A small network was trained on invented records. Each row is its activation on one of them, seen along a few directions.
After each row come some of the record's fields: H, F, J, L, W, E.
Not every record has every field; a missing one is written absent.
The largest differences between rows may come from other fields.
(in the rows, 500 means zero)
Strong random noise was added to every row along 5 fixed directions; ignore it. To show where, here is one row again and again, with new noise each time:
565 536 497 382 535 401 423 546 606 527 594 550 762 616 424 383 438 499
 378
570 322 313 638 685 593 394 500 163 658 507 724 682 512 686 295 627 269
 287
532 428 399 486 432 489 553 516 401 488 467 489 459 701 429 514 504 546
 576
636 426 278 445 414 498 472 639 444 563 479 589 394 799 376 547 485 504
 616
588 597 516 254 390 305 467 610 797 433 595 471 711 800 252 464 360 665
 572
328 647 664 413 394 303 574 375 718 500 526 249 654 472 341 563 330 573
 268
242 423 392 677 280 382 659 344 347 608 307 266 332 594 424 682 452 473
 391

377 429 552 775 533 663 515 350 295 555 341 488 294 215 654 600 589 346
 338 | H=h1 F=f2 J=absent L=absent W=absent E=e1
620 589 618 406 660 679 500 442 547 396 644 520 438 239 563 478 524 529
 369 | H=h5 F=f1 J=absent L=absent W=w2 E=e1
200 525 655 608 453 345 668 288 387 550 419 212 679 437 507 496 418 472
 294 | H=h3 F=f1 J=absent L=absent W=w1 E=absent
675 522 636 415 636 767 536 621 437 336 537 604 267 402 567 545 615 596
 870 | H=h3 F=f3 J=j1 L=l1 W=absent E=e2
658 468 530 455 495 591 520 575 438 369 474 559 465 690 427 474 510 587
 705 | H=h1 F=f1 J=absent L=absent W=w1 E=absent
714 608 784 163 704 562 602 550 549 234 764 456 783 535 469 303 455 723
 668 | H=h3 F=f2 J=absent L=absent W=absent E=absent
359 546 502 538 409 397 523 410 653 486 469 402 469 412 487 562 488 543
 433 | H=h5 F=f3 J=j1 L=l4 W=absent E=e1
777 535 316 301 589 615 342 834 582 606 633 769 321 597 466 534 530 462
 749 | H=h3 F=f3 J=j2 L=l2 W=absent E=e1
479 418 557 624 677 714 577 438 133 519 477 520 430 350 692 446 626 402
 534 | H=h3 F=f1 J=absent L=absent W=w2 E=e2
542 651 583 367 493 517 530 582 624 563 563 401 386 463 369 650 361 512
 491 | H=h3 F=f1 J=absent L=absent W=w2 E=e2
677 477 572 540 585 725 436 519 406 410 472 631 389 490 518 499 561 478
 538 | H=h1 F=f2 J=absent L=absent W=absent E=e2
638 723 667 267 618 564 486 584 645 556 673 427 505 377 381 564 324 470
 333 | H=h3 F=f1 J=absent L=absent W=w1 E=absent
413 441 454 538 421 466 547 546 452 465 432 505 383 578 540 531 582 568
 787 | H=h1 F=f3 J=j2 L=l2 W=absent E=absent
325 580 781 516 530 437 636 286 504 401 508 265 720 355 496 451 432 568
 316 | H=h3 F=f1 J=absent L=absent W=w1 E=e1
532 450 444 472 575 457 434 582 473 496 534 637 662 577 579 348 583 489
 628 | H=h3 F=f3 J=j2 L=l4 W=absent E=absent
498 536 399 520 417 411 392 650 553 724 430 543 486 667 367 595 386 366
 474 | H=h2 F=f1 J=absent L=absent W=w1 E=e2
467 548 507 475 474 472 570 499 444 595 487 375 461 533 420 579 395 456
 412 | H=h3 F=f1 J=absent L=absent W=w1 E=absent
479 494 515 521 487 510 583 441 379 553 481 381 485 530 444 558 426 466
 374 | H=h3 F=f2 J=absent L=absent W=absent E=e1
163 429 579 717 431 354 632 244 397 504 367 293 601 344 619 482 521 481
 353 | H=h1 F=f3 J=j3 L=l3 W=absent E=absent
665 597 524 355 622 619 380 604 659 488 646 635 384 315 536 510 507 490
 515 | H=h1 F=f3 J=j2 L=l3 W=absent E=absent
399 541 658 566 462 407 490 381 595 449 443 420 712 482 449 449 440 515
 339 | H=h1 F=f1 J=absent L=absent W=w1 E=e1
631 352 296 451 448 458 530 448 433 364 562 559 619 733 491 349 560 612
 478 | H=h5 F=f2 J=absent L=absent W=absent E=e1
504 571 380 472 507 468 363 614 632 685 539 596 411 421 499 574 479 375
 422 | H=h3 F=f3 J=j2 L=l4 W=absent E=e2
582 571 578 405 492 564 560 520 530 454 530 421 411 531 384 585 419 564
 521 | H=h3 F=f1 J=absent L=absent W=w1 E=e1
511 426 450 584 545 569 476 486 365 504 469 581 456 440 609 463 584 431
 481 | H=h1 F=f2 J=absent L=absent W=absent E=absent
398 503 754 603 548 737 750 324 197 360 412 279 217 282 570 640 541 561
 593 | H=h2 F=f1 J=absent L=absent W=w1 E=e1
396 542 555 449 504 318 477 535 640 520 528 487 752 507 514 395 484 521
 545 | H=h3 F=f3 J=j1 L=l1 W=absent E=absent
237 586 697 532 454 339 597 382 597 518 464 279 621 357 488 546 411 535
 445 | H=h2 F=f3 J=j3 L=l3 W=absent E=e2
279 400 406 609 416 299 555 215 531 431 499 390 713 421 612 365 565 551
 216 | H=h5 F=f2 J=absent L=absent W=absent E=e1
450 347 341 616 394 526 562 492 365 466 393 524 274 575 569 564 615 547
 741 | H=h1 F=f3 J=j3 L=l3 W=absent E=e2
625 545 613 508 603 594 378 539 535 496 512 614 620 479 486 436 472 429
 405 | H=h1 F=f1 J=absent L=absent W=w1 E=e2
370 397 394 709 442 324 397 468 419 668 348 560 778 659 512 384 482 325
 304 | H=h1 F=f1 J=absent L=absent W=w1 E=absent
331 425 439 584 402 303 469 468 569 481 418 529 656 571 561 404 580 528
 583 | H=h1 F=f3 J=j2 L=l1 W=absent E=absent
675 523 322 462 546 617 333 639 589 613 551 707 307 437 519 553 536 391
 460 | H=h5 F=f3 J=j2 L=l1 W=absent E=e2
432 427 510 552 491 441 493 259 559 296 541 502 686 413 622 316 619 603
 320 | H=h4 F=f2 J=absent L=absent W=absent E=e2
618 486 349 493 570 506 349 710 481 719 512 688 553 611 472 480 470 330
 489 | H=h3 F=f1 J=absent L=absent W=w2 E=e1
481 491 545 438 427 358 564 389 602 329 531 409 762 667 413 366 467 668
 466 | H=h5 F=f1 J=absent L=absent W=w1 E=e1
394 504 326 504 290 232 456 536 734 590 439 450 556 690 369 547 413 522
 483 | H=h4 F=f3 J=j1 L=l3 W=absent E=absent
284 532 655 513 398 381 612 371 655 332 469 344 531 415 533 512 543 691
 641 | H=h4 F=f3 J=j1 L=l2 W=absent E=e2
505 556 593 422 594 495 434 587 586 496 578 582 590 416 564 429 534 505
 606 | H=h1 F=f3 J=j2 L=l2 W=absent E=absent
640 369 321 506 649 635 450 426 347 439 635 683 531 382 716 316 673 461
 348 | H=h5 F=f2 J=absent L=absent W=absent E=e2

Which values does each new row have?
566 650 561 313 451 404 464 608 728 545 584 441 580 625 304 549 332 545
 489 | H=h3 F=f1 J=absent L=absent W=w1 E=e2
545 439 315 466 409 504 519 445 551 413 533 515 312 525 492 549 558 604
 515 | H=h5 F=f2 J=absent L=absent W=absent E=e1
544 363 459 592 741 580 355 568 339 523 544 801 734 356 793 230 722 376
 586 | H=h2 F=f3 J=j1 L=l1 W=absent E=e1
314 410 393 713 335 411 588 319 373 581 321 344 449 582 460 588 463 443
 298 | H=h5 F=f1 J=absent L=absent W=w1 E=e2
703 515 630 298 682 640 474 540 595 202 702 656 566 376 631 310 642 693
 754 | H=h1 F=f3 J=j2 L=l3 W=absent E=absent
280 478 660 674 572 560 559 316 403 458 441 441 472 148 705 495 618 471
 413 | H=h1 F=f3 J=j2 L=l2 W=absent E=e1
540 435 413 525 517 559 576 443 302 504 503 465 464 564 522 469 512 475
 432 | H=h5 F=f1 J=absent L=absent W=w1 E=absent
556 507 708 497 652 557 460 521 432 425 517 573 776 523 541 334 516 495
 560 | H=h2 F=f1 J=absent L=absent W=w1 E=e2
597 326 309 472 541 405 421 706 416 491 503 753 747 809 579 259 641 525
 866 | H=h3 F=f3 J=j1 L=l1 W=absent E=absent
656 498 490 446 413 462 413 589 653 388 478 588 580 764 363 469 458 586
 620 | H=h1 F=f2 J=absent L=absent W=absent E=e2
504 532 631 502 592 693 578 511 409 421 497 488 264 294 601 580 591 536
 710 | H=h3 F=f3 J=j1 L=l1 W=absent E=e2
329 352 194 666 343 370 537 367 418 623 405 456 386 517 550 559 549 443
 326 | H=h5 F=f2 J=absent L=absent W=absent E=e1
281 598 791 503 525 415 688 289 456 444 500 197 692 355 492 480 402 545
 313 | H=h3 F=f1 J=absent L=absent W=w1 E=absent
523 470 423 452 448 565 631 385 453 368 553 409 310 445 514 553 542 627
 485 | H=h5 F=f2 J=absent L=absent W=absent E=e1
502 476 562 512 363 527 614 566 419 420 358 409 330 761 351 634 462 621
 849 | H=h2 F=f1 J=absent L=absent W=w1 E=e2
466 678 809 360 468 490 604 486 726 286 539 321 452 405 409 589 424 703
 703 | H=h1 F=f3 J=j1 L=l4 W=absent E=absent
568 457 410 505 574 554 497 565 303 618 515 546 506 575 522 467 491 389
 471 | H=h3 F=f1 J=absent L=absent W=w1 E=absent
336 428 376 607 417 491 611 439 361 585 393 400 232 431 561 636 546 467
 551 | H=h3 F=f3 J=j2 L=l3 W=absent E=absent
405 476 386 603 395 387 482 507 450 693 385 443 524 648 412 570 411 378
 375 | H=h3 F=f1 J=absent L=absent W=w1 E=e2
343 588 577 482 377 431 594 480 649 466 447 337 307 421 440 678 471 606
 653 | H=h3 F=f3 J=j1 L=l4 W=absent E=e1
